These are the activations of a small neural network, seen along a few directions. Each row is one input.
Each table varies a few parts of the input and shows all the possible inputs, shuffled.
A made-up example of a description, with smaller parts first: ring(8) and (point or ring(9) or (values(2) and line(6))).
Shared parts are said once, and a part with two or three values counts as separate values.

A family of inputs:
R1: [ 11 -18  -5  -8  11  -8 -11  16 -19  15  15  -3 -17  19  30  12  -2]
R2: [ 18  20 -10 -20   4  -4  15  39   7   2 -25  -4  -4  25   3   5   0]
R3: [-17 -12  -4  14 -10  10   0 -29  11  10  20  15   1 -19  -8   6  -4]
R4: [ -1  37  -6 -21   7  -4  -2  26  17 -13 -18  -6   1  13  14  10  -9]
R5: [  2  41  -7  -7  -4 -18  20 -13  17  -4 -19   4   4   9  -2  -6 -18]
R6: [ 19  23 -11  -6  -2 -19  37  -2   7   9 -28   3  -1  23 -13  -6 -10]
R7: [ -5  38 -18 -12  10  -6  12 -24  21 -16 -15  22   1   1 -19   6 -10]
R8: [-17  -4   0  11 -10   3   3 -28  -1  11  30   9  -2  -1 -17  13  -4]
R9: [ 14 -13  -1  -1   4 -22   2 -26 -15  32   4 -13  -3   9   5 -11  -1]
R10: [ 12 -20  20   2   8 -32  -7 -13 -12  28  -4  -3   1   4  -8 -30 -12]
R11: [ 10 -26  19 -11  19 -20 -30  25 -11  18  -3 -13   1   8   9 -13  -4]
R12: [  1 -13  -8  -8  -5  -2 -14  14  -4   7  25  -5 -14  31  20   6  10]
R13: [-15  -3   0  -2  -8  18 -20  14  -1   5  34   5  -7  -1   0  19   7]
R14: [  0  17  -6  24   1   6  28 -12   4 -25 -30  -8  -1 -12 -29   2   0]
R15: [  5   5  13  28   2   9  13  37   1 -34 -34 -10  11 -14  -2  11  29]
R16: [-14 -26  15 -10 -15  33 -19   3  -2 -16   3  -1   2 -30   6  11   8]
R17: [-14  34  -5   4   2   1  28 -14  18 -16 -16   8   6 -14 -11  -7  -5]
R18: [  4 -22  18   4   7 -27 -13 -12 -27  26 -17  -4  19   2  -6 -45 -12]
R19: [-12 -20   1  -8 -11  22 -18   9   1 -20  22   0   4 -30   6   8   6]
R20: [ -1  16  -5  11   7  21   6  29   4 -31 -27 -13  -6 -11 -12  11  10]
R21: [  9  -6  -4  13  -2   3   6 -32  -1  12  32   5   1  19   0   4  -8]
R22: [ 13 -12  -5   6   0 -20  12 -22 -19  25  15   6 -17  15  13  -4  -9]
R23: [-13 -25  15   3 -21  18   3 -37  -2 -10   1   5   5 -32 -11   1  -3]
R24: [  2 -11  -8   6 -12 -16   9 -26  -5  15  24   2 -12  28   3  -6   1]
R25: [  4 -25  17  -9  14 -13 -36  29 -26  18 -15 -11  18   4  10 -33  -2]
R26: [-15  33  -4  -9   9  16   6  28  18 -22 -13   2   2 -13   6   3   5]
R27: [ 14 -16  -1 -15  11  -8 -21  14 -14  24   6 -20  -4  12  22   1   9]
R28: [-17 -14  -4   1  -4  25 -23  11  11   4  22   8  -3 -17   9  17   6]
R29: [  9   9  13  41  -8  -4  35  -2   2 -26 -35  -2  14 -17 -19  -4  20]
R30: [ 11  -6  -3   0   1  18 -17  11   0   7  35   1  -4  19  17  10   3]
R31: [ -9 -16   2   6 -21   9   4 -29   1 -12  22   9   6 -33 -12  -7  -2]
R32: [ -7  37 -17 -25  17  10 -10  17  21 -22 -12  15  -3   3  -3  16   1]
Describe the family of inputs behind these rows.
Answer: values(2) and (line(6) or line(10))
Changing only the values(2) part turns R28 into R3. The same change can be made to R27. Which row results?
Answer: R9
Which other rows does R4 become when the line(6) part takes its other values? List them by row number.
Answer: R2, R15, R20, R26, R32

A family of inputs:
R33: [ -2   8 -21 -45   4   5 -15   2  11  10  22  10 -18  16  16  19 -15]
R34: [-15  13   2  15 -13  15  23 -19  19 -19 -13   9   6 -31 -21  11   1]
R35: [  7  14   7   8  12   3   6  27   0 -17 -41 -11   9 -11 -17 -12   4]
R36: [ -3  46 -18  -6   2  -2  30   7  20 -22 -17   6  -5  13   4  14  -4]
R37: [ 28 -25   0  -2  -6 -30  18 -15 -20  26   4 -17 -11  32  19  -6  -4]
R38: [ 22 -47  21   5  -3 -12  -7  16 -32  15 -11 -26   0   5  21 -13  12]
R39: [ 18  -8  -7  17  10 -24   4  -8 -13  31  23  -2 -10  38  11  -3   1]
R40: [ -6 -14  -1 -37   4  20 -39  33   0  -3   9  -1  -6 -12  17  12  -1]
R41: [ 11 -38  24 -24   4 -21 -27  11 -25  23 -14 -18   7  -2  20 -30  -9]
R42: [ -7  12 -13 -20  11 -10 -21  -3   7  25  29   9  -3  33   8   0 -14]
R43: [ -6  11   2  20  -5   7  24 -29   6 -18 -20   5   8 -24 -34  -6  -6]
R44: [ -9 -26  -6   3 -23  35  -1 -15   2 -11  37   5 -17 -20   2  31   9]
R45: [ -1  15   3   2  10   2   2  30   3 -20 -37 -10   3 -13 -12  -3  11]
R46: [ -5  31   3  -1   3  18   1  39  19 -45 -25  -6  13 -20   9   5  14]
R47: [ -2 -42  15 -11 -13 -16  -9 -43 -21  27   7  -3   8 -16   5 -27 -16]
R48: [-22  19  -4  14 -14  21  23 -17  18 -35 -10  12   7 -29 -10  10   3]
R49: [-20 -17  -5 -25 -12  26 -21 -21   7  -3  32  14  -7 -26   0  15  -9]
R50: [  0 -33   8  35  -6  -4  -1 -30 -18  20  33   3   1  -4  -4  -7   7]
R51: [  4 -23  -2  -9  -6  29 -20  39  -6 -12  14 -10 -15  -6  19  28  17]
R52: [-14  12  -3  15  -6   8  20 -27   8 -19 -17   6   2 -26 -27   2   3]
R53: [ 13  13  10   8   8  -8   7  30   0 -14 -45  -2  12  -4 -22 -21   8]
R54: [  2 -21  18  -6  19 -17 -40  18 -17  26   7  -3   8   2  12 -26  -4]
R55: [-24 -13   4  -2  -5  10 -27 -24   3  12  41  13   7  -8  -8  -3  -9]
R56: [  0  55 -17  -8   2   4  25   5  27 -30 -14   6   1   9  10  14   0]
R57: [ 13  38 -13   1  10 -13  31  -6   8  -4 -28   0  -3  17 -18  -2 -12]
R58: [-11 -10   8 -14  13   6 -45  28  -5  12  16   0   9   5   9  -6   0]
R59: [ 16 -16   2 -31   2 -38  -3 -21 -15  36  -2  -9  -4  25  21 -23 -24]
R60: [ 19  36 -10   1   6 -24  31  -3   8   0 -33   8   1  25 -22 -11  -8]
R61: [-14 -22   2  26 -14  19  -7 -19  -4   4  43   5   0  -1  -6  13  10]
R62: [  0   9   4  21  -9  -3  25 -27   5 -12 -26  15  12 -17 -37 -16  -1]
R63: [ -3  16   7   2   4  10   5  37  12 -19 -34  -6   8 -18  -5   6  10]
R64: [  9 -50  14  17 -21  -9  12 -38 -27  16  12 -11   0 -10   4 -10   3]
R65: [  7   1  -6 -12  18 -32 -17 -14  -7  41  18   7  -2  30  12 -20 -18]
R66: [  0 -19   8  14   3  13 -26  35 -10   2  22 -10   0  12   9  10  18]
R67: [-11 -24  10   7   2 -12 -22 -36 -12  30  28  12   9 -11  -4 -24 -12]
R68: [-18  28  -1  11 -14  24  19 -19  26 -44  -6  11  12 -33  -6  11   6]
R69: [  5  39 -17  -4   9 -14  26  -3  11  -6 -24   0  -9  16 -12   7  -4]
R70: [ -9  22   1   1   3  14   6  40  11 -36 -30  -5   8 -16   5   5  11]
R71: [ 13 -30  15  23  12  -8 -20  23 -24  18  10 -11   2  10  12 -10  16]
R72: [  9  -1 -21 -15  -6  14   5   7   5   1  27   0 -27  22  17  34   3]
R73: [  3  39 -13  -5   3  -6  29   4  20  -5 -21   4  -4  11  -6  15  -5]
R74: [  4   3 -13   9   2  -1  -1   3   1  17  34   0 -11  41   9  16   4]
Describe the family of inputs behind these rows.
Answer: values(3) and (line(6) or (values(2) and line(4)))
Changing only the values(3) part turns R48 into R36. The same change can be made to R62. Which row results?
Answer: R60
Changing only the values(3) part turns R43 into R35. The same change can be made to R44. Which row results?
Answer: R51
Which other rows does R55 become when the values(2) part takes its other values? List them by row number.
Answer: R61
Which other rows does R64 become when the values(2) part takes its other values? List them by row number.
Answer: R47

A family of inputs:
R75: [  7 -49  18  23  10 -14 -43   1 -28  46  52  -4  -1  18   7 -17   6]
R76: [-13  23  -1  29  17  10  -6  15   3 -11  -4   0   7  -1 -23  -1  11]
R77: [ -2 -51  13 -30   5  -4 -57   8 -26  44  43 -10   2  13  32 -14 -13]
R78: [  8   7   0 -30   9  -5  -8  39   2   7 -29  -5  -6   4  11   5  -2]
R79: [  1  27   6  -4   3 -21  12 -15  10  -7 -30   6  23   0 -19 -32 -16]
R80: [ -8 -22   9   5 -26  22  12 -38   1 -19  -3  11   1 -42 -22   3  -2]
R81: [ -5  31   3 -30   9  -3 -17  34  13 -16 -20   0  14  11   6 -12  -7]
R82: [ 11 -37  -7  -9   4 -18 -30 -31 -18  54  58  11 -16  29  21   0  -9]
R83: [-16   8   7  39  -2  16   3  10   9 -17  11   4  10 -18  -4  10  20]
R84: [-17   4   1 -16  -2  20 -14  18  16 -20   2   3   2 -31  20  14   6]
R85: [ -4 -17   2  34 -14  35  -2   5   1 -21  17  11  -3 -26 -20  17  25]
R86: [ 20 -17   7   0 -12 -20  30 -17 -20  -2 -32 -24  -1   0   8 -16  -1]
R87: [  7  21 -14  -8   0 -14  26   0  10  14  -9  -2 -11  34  -1  13  -9]
R88: [ 18   7   1  24  17 -11   8  32  -2  10 -21   3  -4  10 -13   2  14]
R89: [ 24 -14  -1 -25   0   0  -2  32 -15  -7 -24 -22 -13   4  34   7   7]
R90: [ -6  -4 -16   0 -24  29  16 -25  11 -17  29  15 -15 -11  -9  33   4]
R91: [ 13   3   3  -5   2 -24  21 -10  -1  15 -39   1   2  -7 -15 -16 -10]
R92: [-16  35 -20  -3   6   4  11 -16  15  -7   8   3  -6  15 -12  13 -12]
R93: [-19   3  12  11 -13   3  17 -33  10 -14  -9   4  15 -34  -6  -6  -6]
R94: [  4  31   4  25  16  -8  -1  28   8 -11 -12   9  16  17 -17 -15   9]
R95: [ 34 -15   2  28   8  -7  15  25 -20  -4 -14 -14 -12   9  11   3  24]
R96: [-23  21  -3 -26  12  14 -21  22   9 -16 -12 -10   6  -6   0   2  -5]
R97: [-18  20 -11   6 -12  10  20 -20  20 -13  23   8  -2  -3   7  25  -1]
R98: [  4 -56  13  -5   2 -29 -30 -38 -31  50  30  10  -2  -4   7 -33 -16]
R99: [-21 -20   4 -21 -23  40 -15  10   8 -28  10  -7   2 -24   3  19   6]
R100: [ -9  18  -1   0  10  -4   6 -27   4  -5 -23   7   7 -24 -25 -16 -12]
R101: [ 23   0 -14  -5  -8  -9  33  -7  -9   1  -3 -18 -18  33  22  14   3]
R102: [  2  44 -16  -7   4 -12  15  -3  21  -6  -1  11   2  33  -5  -3 -14]
Describe the family of inputs behind these rows.
Answer: values(4) and (point or line(6))
Changing only the values(4) part turns R100 into R76. The same change can be made to R98. Which row results?
Answer: R75
Which other rows agree with R82 in the values(4) part? List them by row number.
Answer: R87, R90, R92, R97, R101, R102
A walk changes only the line(6) part. It starts at R89 and steps to R78. List the rest of the walk in order.
Answer: R81, R96, R84, R99
